These are the activations of a small neural network, seen along a few directions. Each row is one input.
Each table varies a few parts of the input and shows all the possible inputs, shuffled.
A made-up example of a description, with smaller parts first: one of 6 places along a line, together with either a single point or (one of 2 separate values, together with one of 5 places around a ring) or one of 11 places around a ring.
Shared parts are said once, and a part with two or three values counts as separate values.
In the rows, zero is written as 128.

Other details of the inputs shift rows strongly along two fixed directions, in all tables alike. That doesn't count.
These rows show it; all are for the same input, with only those details redrawn:
[124 131 128 121 120 124 116 114 128 133 132 138 136 131 128]
[122 120 127 130 122 127 127 134 138 127 132 130 130 130 117]
[120 127 132 123 123 124 120 124 133 133 129 133 127 128 127]
[114 126 139 120 126 123 120 128 136 137 125 130 115 123 131]
[139 119 104 140 114 133 128 128 133 114 145 135 163 145 101]

A family of inputs:
r1: [115 140 130 129 131 117 128 123 125 132 123 121 134 124 126]
r2: [122 124 138 121 135 116 135 133 122 126 102 117 124 122 141]
r3: [118 107 130 135 135 132 140 153 138 122 111 110  96 126 136]
r4: [136 141 125 127 126 134 120 112 117 129 135 134 126 132 138]
r5: [121 129 131 124 127 124 120 121 132 132 130 131 125 130 127]
r6: [141 128 130 118 134 138 126 121 126 131 137 133 117 123 131]
r7: [123 138 131 132 123 124 132 135 123 128 126 129 136 126 133]
r8: [143 116 126 128 133 136 132 132 130 125 135 132 120 127 123]
r9: [131 127 127 125 125 137 123 127 126 129 138 136 116 128 138]
r10: [133 121 142 115 134 131 126 127 129 135 129 137 109 121 138]
r11: [113 109 136 125 130 130 131 150 149 130 128 124  99 119 121]
r12: [138 129 103 146 123 131 133 124 129 113 142 124 165 144 100]
r13: [143 124 130 130 133 133 135 131 128 126 131 127 123 129 121]
r14: [139 128 135 120 123 128 123 117 120 135 130 143 138 129 134]
r15: [118 132 124 137 129 119 133 133 132 127 124 120 138 125 118]
r16: [122 131 147 120 128 117 134 136 126 139 115 132 127 116 136]
r17: [110 194 146  70 126  89  70  21  71 163 100 154 145 127 210]
r18: [135 122 121 135 128 140 128 134 130 122 138 129 115 128 128]
r19: [130 112 145 132 139 131 140 151 141 131 121 120  98 117 124]
r20: [124 125 124 134 132 130 128 127 136 126 133 122 125 132 116]
r21: [121 132 127 133 130 122 125 123 130 131 126 124 133 129 123]
r22: [112 119 138 132 139 133 133 147 148 131 127 112  99 118 117]
r23: [137 128 126 120 131 120 127 116 114 125 112 127 139 135 140]
r24: [122 128 141 124 123 132 124 132 129 137 127 135 111 123 142]
r25: [127 136 124 125 128 125 116 108 126 132 131 133 132 132 129]
r26: [108 117 142 134 133 122 136 153 147 132 120 114 108 120 119]
r27: [107 115 142 133 129 122 136 154 148 133 119 117 111 118 119]
r28: [140 140 133 123 131 125 127 115 116 132 126 132 136 129 132]
r29: [131 141 130 128 121 128 122 120 119 130 130 136 136 132 138]
r30: [125 129 122 122 133 137 121 119 134 129 140 128 120 128 123]
r31: [132 136 127 129 128 140 125 127 125 128 137 128 120 127 131]
r32: [125 123 113 119 132 122 117 109 125 121 125 129 129 138 140]
r33: [124 127 123 124 132 129 119 117 132 130 133 132 118 129 128]
r34: [140 127  98 144 119 129 136 128 116 105 127 122 170 144 121]
r35: [131 128 135 130 129 122 139 140 127 127 123 128 140 124 123]
r36: [120 122 120 123 132 120 122 117 129 125 117 120 125 135 137]
r37: [105 127 138 133 137 122 139 151 142 133 119 109 112 113 118]
r38: [128 137 131 134 127 129 126 128 123 130 126 128 124 127 135]
r39: [137 135 135 125 133 130 131 128 124 131 129 126 130 124 126]
r40: [136 139 125 128 125 133 118 113 117 130 134 136 128 132 139]
r41: [122 120 127 130 122 127 127 134 138 127 132 130 130 130 117]
r42: [136 124 138 118 138 133 129 126 128 133 129 130 103 121 135]
r43: [134 129 140 125 130 125 131 129 125 133 124 133 132 126 130]
r44: [148 132 112 140 124 128 141 129 118 115 136 128 165 136 108]
r45: [121 140 139 127 132 133 127 133 126 134 126 123 111 119 137]
r46: [144 128 106 145 110 137 134 133 124 115 143 137 168 143 112]
r47: [149 127 104 143 114 141 130 126 122 113 149 137 161 147 114]
r48: [123 141 130 133 127 124 131 130 121 130 123 127 131 123 135]
r49: [157 126 107 138 124 142 135 124 124 115 148 131 158 139 105]
r50: [125 119 125 123 133 130 124 127 125 125 119 123 104 128 151]
r51: [124 144 128 130 128 130 132 132 121 128 128 124 132 122 130]
r52: [133 135 132 128 132 126 138 136 124 127 126 123 136 121 122]
r53: [131 132 126 139 128 133 134 137 127 124 130 123 126 129 124]
r54: [121 130 119 124 129 116 122 111 123 125 115 121 139 137 137]
r55: [128 106 144 123 134 134 138 151 142 132 126 131 101 116 128]
r56: [118 141 138 129 131 124 133 134 123 133 120 122 117 119 138]
r57: [120 125 130 128 131 124 130 133 125 126 108 116 114 128 145]
r58: [117 125 134 117 131 127 119 125 136 134 130 131 108 125 133]
r59: [127 110 148 128 136 131 140 153 141 131 122 124 102 118 125]
r60: [115 128 128 133 122 118 133 138 134 129 124 124 142 125 118]
r61: [104 122 141 134 132 117 140 153 144 132 118 113 116 117 120]
r62: [130 116 134 119 137 124 130 128 124 129 110 121 112 128 144]
r63: [139 111 120 121 135 130 130 125 123 123 121 127 122 134 137]
r64: [137 130 103 144 124 134 131 127 130 115 143 124 163 140  99]
r65: [123 117 134 132 136 146 137 154 144 126 134 117  87 116 126]
r66: [143 123  97 138 125 139 128 117 131 112 151 132 154 145 104]
r67: [140 132 107 145 111 132 138 137 123 115 139 135 171 139 112]
r68: [136 132 137 121 123 123 126 120 119 136 125 140 143 127 133]
r69: [134 131 125 127 129 139 124 123 125 127 138 130 111 127 136]
r70: [136 132 137 127 133 124 130 126 123 132 122 130 128 125 130]
r71: [125 134 144 125 135 118 134 133 124 135 115 126 123 117 134]
r72: [134 130 125 123 119 136 118 118 122 130 138 144 127 129 141]
- What is each input in this table made of? => one of 3 separate values, together with one of 4 places along a line, together with either a single point or one of 5 places along a line
- The inputs of r28 and r12 match in every part but the choice among 3 separate values. If r52 is changed in the same way as r28 into r12, which row does it become? => r37
- A walk changes only the place on the line of 5. It starts at r6 and steps to r42. List the rest of the walk in order. => r8, r10, r55
- A walk changes only the place on the line of 4. It starts at r63 and steps to r62. List the rest of the walk in order. => r23, r2
- Change only the choice among 3 separate values in r25. List by row number the other rows that result. => r19, r40
- List by row number the other rows that have the choice among 3 separate values and the place on the line of 4 in common with r46. => r29, r38, r45, r53, r57

A family of inputs:
r73: [112  81 135 130 146 131 148 171 152 117  99  99  67 116 138]
r74: [109 157 120 124 111 108 109  97 127 139 142 139 183 135 104]
r75: [164 122  84 128 106 147 106  89 126 116 178 164 183 157  90]
r76: [134 109 153 141 155 142 166 184 136 125 103  98  70 104 136]
r77: [151 144  74 144 109 147 108  90 114 109 168 142 180 160 109]
r78: [111 169 164  99 137  87 119  98  91 152  79 122 145 112 173]
r79: [112 165 152 117 113  92 118 107 106 151 112 145 172 122 141]
r80: [111 117 118 159 133 153 142 172 160 114 148 100  87 125 101]
r81: [148  62  77 164 119 159 148 171 171  87 161 118 141 161  65]
r82: [ 75 168 149 106 124  87  92  84 119 156 102 130 130 123 159]
r83: [161 154 121 128 113 145 121 108 103 132 154 158 161 133 132]
r84: [147 148 144 109 117 130 112  99 106 146 138 162 139 124 152]
r85: [102 134 191 125 147 140 145 182 146 155 117 115  36  83 149]
r86: [124 158 133 126 106 104 126 114 108 137 125 143 198 132 121]
r87: [149 133  94 124 124 130 117  92 103 114 130 133 157 148 146]
r88: [181 124  95 134 100 144 124 107 110 112 163 168 199 154 106]
r89: [182 117 114 112 130 135 128  96  98 117 127 149 157 150 146]
r90: [178 124 114 119 126 132 129 100  96 117 123 143 163 145 142]
r91: [ 87 108 180 113 148 133 126 162 171 159 125 119  29  90 133]
r92: [ 89 164 146 100 134  85 108  91 103 145  83 119 138 118 174]
r93: [120 173 136 107 140 124 106  87  94 140 116 126  96 120 185]
r94: [126  88  75 189 122 118 180 193 155  74 119  87 196 151  59]
r95: [100 102 117 169 120 120 159 188 178 113 139 104 150 128  51]
r96: [157  68 124 148 123 153 164 190 163 107 148 134 122 133  86]
r97: [114  77 118 145 129 142 138 171 172 113 133 111  89 131  98]
r98: [126 158 184  80 151 111 108  87  91 166  86 136  73 100 211]
r99: [148 114 132 161 147 153 176 190 136 107 121  94  97 116 110]
r100: [ 94 173 189  90 146  75 111  93  92 170  64 122 107  99 199]
r101: [151 131  75 139 107 142 107  88 119 108 164 145 183 164 108]
r102: [132  68 114 137 143 141 154 172 154 103 115 104  90 134 121]
r103: [142 163 110 130 120 152 107  95 119 130 177 148 145 134 114]
r104: [145 150 108 125 120 148 104  94 122 133 171 152 147 136 114]
r105: [ 93 114 162 122 158 128 142 168 143 139  91  92  32  96 165]
r106: [ 65 115 147 141 131 107 141 173 167 131 101  91 101 111 108]
r107: [138 127 131  94 125 135  91  79 127 146 156 166 117 135 137]
- What is each input in this table made of? => one of 5 places around a ring, together with either one of 2 separate values or one of 5 places along a line
- Change only the place on the ring of 5 in r94. List by row number the other rows that result. => r79, r82, r95, r100
- Change only the choice among 2 separate values in r92. List by row number the other rows that result. => r94
- List by row number the other rows that have the place on the ring of 5 in common with r96. => r79, r83, r84, r85, r86, r88

A family of inputs:
r108: [105 131 151 118 125 115 119 127 141 147 125 134 120 117 123]
r109: [190 143  59 132 103 155 102  62  92 102 179 167 208 174 117]
r110: [108 132 133 125 133 111 128 128 124 129 101 112 119 123 147]
r111: [156 130 149 119 138 147 135 134 115 135 128 136  96 115 151]
r112: [113 122 141 117 135 104 130 128 125 132  96 117 126 124 143]
r113: [159 156  59 138 108 123 110  65  90  99 147 139 233 173 116]
r114: [110 128 138 122 132 108 130 130 124 130  98 116 123 124 148]
r115: [102 137 148 122 124 118 118 130 139 145 128 133 118 118 127]
r116: [100 141 144 124 125 120 116 127 139 144 131 129 114 117 126]
r117: [129 122 129 118 138 144 115 117 133 131 139 130  82 126 142]
r118: [ 96 143 140 124 128 122 114 123 141 144 134 125 110 119 123]
r119: [137 110 139 110 136 137 120 121 133 136 131 140  94 123 142]
r120: [161  33  78 199 127 180 198 246 194  66 164  94 124 146  30]
r121: [132 142 151 128 140 112 147 140 107 133  94 115 129 114 151]
r122: [122 151 159 125 128 122 136 141 123 146 124 133 123 106 132]
- What is each input in this table made of? => one of 3 separate values, together with either a single point or one of 4 places along a line
- The inputs of r112 and r119 match in every part but the choice among 3 separate values. If r121 is changed in the same way as r112 into r119, which row does it become? => r111
- Change only the choice among 3 separate values in r118. List by row number the other rows that result. => r113, r117
